[142 121 152 187 153 172 102 175 134 143] -> Q139
[145 126 149 176 155 177 118 181 124 134] -> Q893
[146 137 150 177 151 169 136 173 109 120] -> Q176
[122  92 114 190 146 200  89 209 155 171] -> Q755
[135 119 140 187 154 171 105 172 130 140] -> Q142
[142 112 141 190 162 190 102 186 135 159] -> Q991
[117 127 113  89 112 100 111 157 129 124] -> Q434
[104  95 105 137 120 161 111 157 149 162] -> Q24
[121 101 115 155 129 164 109 160 144 157] -> Q954
[116 187 172 171 140 105 130 119 140 154] -> Q268
[110  91  98 136 118 155 116 159 148 161] -> Q124
rev: [109 164 129] => Q954
rev: [159 135 186] => Q991
rev: [140 130 172 105 171 154 187 140 119] => Q142
asked: [104  95 105 137 120 161 111 157 149 162] => Q24

[191 127 100 165 171  38 195] -> Q697
[169  38 195 154 193  70  62] -> Q816
[ 66 192 172 196  66  93 167] -> Q718
[ 54 191 185 177  87  87 174] -> Q117
[203 213  81 137 144 129 209] -> Q742
[197 208  76 135 151 130 208] -> Q551
rev: [ 66 196 172] => Q718
rev: [195  38 171] => Q697
rev: [193 154 195] => Q816
rev: [ 93  66 196 172] => Q718

[118 140 118  50 102 163  45  67]  Q935
[159 184 174 155 166 131 142 118]  Q303
[164 163 171 174 160 156 160 151]  Q40
[126 149 108  48  94  45 163  52]  Q350
[159 173 166 155 174 157 177 131]  Q633
asked: [159 184 174 155 166 131 142 118] => Q303
rev: [155 166 173 159] => Q633
asked: [126 149 108  48  94  45 163  52] => Q350

[151 172 147 132]  Q827
[181 122 128 161]  Q35
[166 122 147 111]  Q85
[136 122  85  98]  Q449
[ 77  73 127  78]  Q558
[ 86  98  53 130]  Q577
[133 112  92 108]  Q869
[122 114  83 125]  Q29
[ 70  92 127 163]  Q918
[86 53 98 85]  Q617
asked: [136 122  85  98] => Q449
rev: [98 53 86] => Q617
rev: [53 98 86] => Q577
rev: [130  53  98] => Q577
rev: [132 147] => Q827
rev: [127  73] => Q558
rev: [127  73  77] => Q558

[132  73  75  98  82  84 114 124  98  72  86 119 105 132  75 114  74  92
 124 105 112  92 125  84 114 104 119 102 115  99  82]  Q636
[156  46  66  98  59  80 123  96  93  93  93  96 102 102  93  91  39  80
 135 103 128 103 163  79 107 101 140 100 121 118  70]  Q97
[ 98  99  94  97  99  94  97  91  93  96  93  96 102 102  93  93 101  97
 100  98  95  92 163  79 102  99  97  99  99  92  97]  Q781
[ 98  99  94  97  99  94  97  91  93  96  93  96 102 102  93  93 101  97
 100  98  95  92  92  95 102  99  97  99  99  92  96]  Q641
asked: [ 98  99  94  97  99  94  97  91  93  96  93  96 102 102  93  93 101  97
 100  98  95  92  92  95 102  99  97  99  99  92  96] => Q641
asked: [156  46  66  98  59  80 123  96  93  93  93  96 102 102  93  91  39  80
 135 103 128 103 163  79 107 101 140 100 121 118  70] => Q97
rev: [115 102 119 104 114  84 125  92 112 105] => Q636
rev: [ 74 114  75] => Q636
rev: [102  95  92] => Q641
asked: [ 98  99  94  97  99  94  97  91  93  96  93  96 102 102  93  93 101  97
 100  98  95  92 163  79 102  99  97  99  99  92  97] => Q781

[ 66 124  84 108 146 128 129 165 149 109 111 121 158 105 141 121 139  90
 164  81 132 127 139 120  89 136 150 123 133 164  93 138 154 111 107 160
 156 126 128 132 107 128  93  95 178 120]  Q512
[145 110 100 105 116  87 143 149 143 129  99 118 144  89 141 133 155 118
 131 175 143  86 128 115 171 107 136 118 102 150 101 125 118 129 153 125
 139 117 131 131 162 165  83 165 158 155]  Q504
[157 131 155 165 151 155 154 106 115 137 129 133 112 144 104 114 109 152
  98 133 119 159 130 111 122 126 110 131 130 104 165 130  97 142 143 124
  95 150 124 128 135  98 172 110  78 128]  Q452
[109 105  69  99 143 109 119 177 162 131  87 117 157  84 147 110 138 106
 173 122 137 113 119 101 144 131 123 109 111 141  78 122 154 105 120 144
 159 125 121 131 131 159  79 113 180 132]  Q427
[ 52 142 102 139 154 152 121 134 119 108 148 134 132 127 121 132 134  96
 158  70 126 138 150 143  65 164 139 133 146 168 103 133 155 124 102 157
  79 121 131 125 113 180 131 159 159  99]  Q327
[188 113 121  86  86  94 134 112 137 125 112 120 109 132 150 161 142 134
 136 201 166  87 130 155 197  86 135 116 102 143 128 112 119 118 137 115
 143  96 139 141 143 154 106 186 127 167]  Q924
[204 108 151 120 102 120 108  81 145  95 162 123  91 174 133 149 122 140
 118 177 113 114 112 131 171 104 122 141 110 106 161 133 106 158 141 100
 100 110 143 122 138 149 157 146  98 129]  Q870
[203 108 152 123 104 124 108  78 146  98 164 127  89 175 130 145 119 138
 116 176 108 117 111 124 170 111 120 141 115 106 165 138 101 161 144  97
 126 156 143 123 142 149 161 142  98 126]  Q221
[140 148 163 173 153 168 143 119 110 145 127 134 116 136 101 107 105 153
  81 110 117 171 127 119 108 126 112 125 128 105 156 128 114 140 128 136
 100 165 123 129 126  94 173 105  81 119]  Q809
[ 52 155 147 156 132 140 123 144  76 143 138 147 170 125 122  98 116 134
 112  64 106 166 132 129  60 161 146 143 171 114 131 136 159 120 105 132
 129 133 119 130 104 103 135  98 124 114]  Q797
asked: [ 66 124  84 108 146 128 129 165 149 109 111 121 158 105 141 121 139  90
 164  81 132 127 139 120  89 136 150 123 133 164  93 138 154 111 107 160
 156 126 128 132 107 128  93  95 178 120] => Q512
rev: [180 113  79 159 131 131 121 125 159] => Q427
rev: [165 129 128] => Q512
rev: [120 178  95  93 128 107 132] => Q512
rev: [135  86 197 155 130  87 166 201 136 134 142 161] => Q924
rev: [119 113] => Q427
rev: [127 186 106] => Q924

[156 118 151 133 116] -> Q941
[141 151 118 133  81] -> Q65
[134 135 145 129 122] -> Q347
[168 159 199 141  90] -> Q81
[178 153 198 140  85] -> Q848
[173 139 168 124  82] -> Q72
rev: [168 139 173] => Q72
rev: [133 118] => Q65
rev: [133 151 118] => Q941
rev: [133 118 151 141] => Q65
rev: [118 156] => Q941
rev: [ 90 141 199 159] => Q81
rev: [199 159 168] => Q81

[ 94 175 163 138 178 128  63  71 144 177  51]  Q948
[100  65 127 188 151  80 124  65 177  90 191]  Q126
[147  84  96 116  86 122 172 163 112  85 183]  Q6
[151 155 156 151 155 150 147 150 152 157 141]  Q429
[ 86 123 172 188 151  79 124  70 112 183  85]  Q80
rev: [172 122  86] => Q6
rev: [ 63 128 178 138 163 175] => Q948
rev: [157 152 150 147 150 155] => Q429
rev: [ 85 183 112  70 124  79 151] => Q80
rev: [183  85 112] => Q6

[103 125  95  70 108 147 114] -> Q490
[169 181 112 152 146 107  55] -> Q86
[142 101 152 196 132  63 119] -> Q216
[137 125 143 177 129  81 114] -> Q905
[103 125  95  70 112 147 114] -> Q351
[128  95  70 108 129  81 114] -> Q648
rev: [132 196 152 101] => Q216
rev: [108  70  95 125] => Q490
asked: [103 125  95  70 108 147 114] => Q490
asked: [103 125  95  70 112 147 114] => Q351
rev: [119  63] => Q216

[194  96 164  87 157] -> Q900
[148 144 129  89  94] -> Q195
[129 148  89 144  96] -> Q130
rev: [144  89] => Q130
rev: [ 89 148 129] => Q130
rev: [157  87 164] => Q900
rev: [ 89 129 144 148] => Q195
rev: [ 87 164  96 194] => Q900
rev: [129 144 148] => Q195

[145  87  87 182 158]  Q259
[179 146  87 158 182]  Q220
[ 62 146  87  76 182]  Q233
asked: [179 146  87 158 182] => Q220
rev: [ 87 145] => Q259
rev: [182  87] => Q259
rev: [158 182  87  87] => Q259

[138 100 104 138 118 136] -> Q808
[104 118 109 133 138 115] -> Q510
[143  57 109 133 127 158] -> Q406
rev: [118 138 104 100 138] => Q808
rev: [138 133 109 118] => Q510
rev: [138 104 100 138] => Q808
asked: [143  57 109 133 127 158] => Q406

[154 104 103 164  89 143 209 108 100 125 111]  Q700
[154 104 103 164  89 131  90 103 201 129 167]  Q804
[154 104 103 164  89 143 209 109 100 152  97]  Q295
[170 120 187 146 135  68  90 103 201 129 167]  Q851
[ 78 166  71  82 149 120 144 104 102 123 105]  Q507
[ 94  96  77 167 103  90  68 135 146 129 201]  Q111
rev: [109 209 143  89 164 103 104] => Q295
asked: [170 120 187 146 135  68  90 103 201 129 167] => Q851
rev: [167 129 201 103  90  68 135 146] => Q851
asked: [154 104 103 164  89 143 209 109 100 152  97] => Q295
asked: [154 104 103 164  89 143 209 108 100 125 111] => Q700
rev: [111 125 100] => Q700
rev: [131  89 164 103 104] => Q804

[109 178 143 117 109 170 127 100 137 101  94  99  94 146 163 137 152  97
 126 142 129 119 102 108 136  87 114 200 110  71 176] = Q668
[109 178 143 117 109 170 127 100 137 101  94  99  94 146 163 137 152  97
 126 142 129 119 124 100 155 135 101 111 100 137 102] = Q583
[114 186 132 130 113 163 133 106 131  88  91  85  86 141 165 118 160 111
 124 138 136 108 135  81 137 146  74 103 120 149 112] = Q219
[141  76 119 135 147  99 128 150 122 190 170 176 193 108  93 135 115 153
 138 115 117 160 119 181  90 114 187 159 133 111 154] = Q741
[143 131 136 140 153 134 122 109 128 115 110 111 111  85 136 144  95 165
 140  87 116 181 111 123 115 100 118 188 112 108 160] = Q951
[ 99 128 151 122 190 170 176 127 119  99 114 101 100 132 158 113 109 110
 123 152 139 100 130  93 142 143 101 103 130 123 112] = Q754
[110 100 114 103 104 111 124 145 123 142 144 150 144 181 119 134 182  86
 135 184 146  83 139 154 117 169 150  84 133 181  91] = Q393
[100  91 111 111  92 104 128 148 130 169 171 156 168 173 101 128 176  93
 132 166 146  77 136 160 117 153 167  78 146 161  93] = Q324
[151 146 146 146 142 142 127 129 114 101 119 100  99 158 132 130  92 163
 137 110 124 159 131 111 135 112 104 158 121 105 153] = Q994
rev: [153 105 121 158 104] => Q994
rev: [143 142  93 130] => Q754
rev: [158 132 100 101 114  99 119 127 176] => Q754
rev: [167 153 117 160] => Q324
rev: [176 170 190 122 150 128  99] => Q741

[ 95  76 132  78 101 127 111 151 115 171  57 149 118] -> Q569
[130 163 118 164 121 100 149 126 125 139 135 102 128] -> Q169
[131 147 113 156 124 105 144 120 119 139 131 116 120] -> Q537
[122 127 134 122 123 129 125 135 130 132 122 126 132] -> Q371
[120 102 115 116 119 121 127 124 111 149  97 144 112] -> Q909
[102  85 126  90 108 126 115 143 114 164  70 148 116] -> Q64
[ 99  94 139  88 106 129 112 152 127 137 112 137 127] -> Q541
[132 125  99 147 125 104 144 110 107 149 115 133 105] -> Q333
[ 97 113 152  91 104 133 113 162 136 151  88 122 141] -> Q339
[121 161 134 150 120 111 139 139 133 135 135 100 139] -> Q270
[139 148  77 181 122  76 166  98  95 161 119 120  94] -> Q813
[120 117 130 116 121 129 124 135 127 137 112 132 128] -> Q222
rev: [149 107 110 144 104 125 147] => Q333
asked: [120 117 130 116 121 129 124 135 127 137 112 132 128] => Q222
rev: [ 57 171 115 151 111 127 101  78] => Q569
rev: [127 135] => Q222
rev: [126 108  90 126  85 102] => Q64

